A small network was trained on made-up records. Each row is its average activation on records with the value named, seen along a few directions.
Values that are neighbours, or in one group, have similar rows; names and order tell nothing.

Values of POM:
vore: [ 36 -29  43 -50  54 -26  15  35 -69 -11  -6  -8  43  -6]
fab: [ 29  20  28 -77  45 -26  -3  28  -1 -15  15 -27 -14  60]
biso: [ 15 -58  44  -3  14   5 -13 -31 -86  24  -2  16  52 -22]
nos: [ 23  32 -47  94 -57  -3  25  28  45  12   4 -13   1 -58]
tufel: [ 26  59   4 -72  43  -8 -17  15  49 -14  30  -5   9  32]
nuraz: [-65 -11 -33  34 -51  48  30  -9   3   4 -27  20 -20 -70]
kefot: [-40 -70   6  55 -46  21 -28 -69 -36  13 -25   9 -30  47]
pul: [-25  57 -45  19  -1 -11 -10   4  95 -13  10   8 -41  16]
POM is arranged as a ring.
Name the neighbours of biso, in listed order.
Answer: vore, kefot
Name the neighbours of tufel, in listed order.
Answer: fab, pul

Values of GUDUK:
selov: [-90  50 -65  24 -52  44  20  -7  90  -7  -9  17 -73 -39]
gamo: [ 53 102 -30 -34  37 -25   0  48  89  24  40   4  14 -38]
narez: [-17 -46 -26 112 -67  28  18 -21 -32  28 -27  23  28 -91]
tav: [ 27  40  17 -36  68 -73 -18  36  44 -63  27 -33 -21 106]
pape: [  32  -52   69  -93   56  -14   23   31 -115   12   -9  -16   28   -3]
sapas: [ -5 -95  37  27 -41  40 -43 -88 -77   6 -22   6  24  66]
GUDUK is arranged as a ring.
Name the neighbours of selov, in listed order.
Answer: gamo, narez

Values of REGEB:
zefez: [-21  52 -42  10  -6  -4   5  15  76   3   6   5 -42  -8]
lem: [ 18 -58  44  -9  12  -4 -19 -28 -72   6  -6  -2  27  34]
tudig: [ 19  58 -13 -26  34 -19 -14  18  65 -28  24  -1  11  24]
kel: [-38 -23 -29  73 -51  25  17 -16  -5  19 -21  19  -8 -64]
riduf: [-48  21 -41  56 -51  27  16  -8  42  -2  -3  11 -24 -51]
buvur: [ 35  28  33 -98  63 -29  -3  30  -8  13  22 -15  -7  31]
lisoz: [ 40 -28  42 -50  34 -21  -6  13 -49 -17  -2 -25  15  62]
pofab: [ -5 -49   5  44 -35  25   4 -23 -48   7 -20   8  28 -28]
REGEB is arranged as a ring.
Name the neighbours of lem, in listed order.
Answer: lisoz, pofab
Name the neighbours of tudig, in listed order.
Answer: zefez, buvur

Values of RUFUG:
ritov: [  22   62   -5  -51   19   14   45   60    6   13   24    3   46 -120]
sel: [ -6  45 -43  54 -39   3 -44 -38  93 -51  22 -14  -4  83]
betif: [ 21  40  13 -18  42 -66   0  44  39 -44  26 -41 -44  78]
las: [ 17  55 -22 -56  69 -29  -6  30  61  55   7  39 -18 -33]
leli: [ 40 -47 -26  97 -74  19  36  20 -41  24 -38 -13  32 -59]
kur: [  57  -69   73  -45    9   10  -46  -58 -102   33   10  -13   49   70]
tizag: [  3 -46  64 -69  75 -35   1  18 -75 -61  -6 -13  27  57]
lemu: [-84 -25 -12  59 -16  24  -2 -52 -19  24  -4  57   6 -98]
duzi: [-69 -16 -42  28 -86  61  18 -24  38   6 -40  -5 -94  22]
RUFUG is arranged as a star with 3 arms.
Name the neighbours of las, in listed order.
Answer: ritov, betif
Name the neighbours of kur, in listed order.
Answer: tizag
Name the neighbours of leli, in listed order.
Answer: lemu
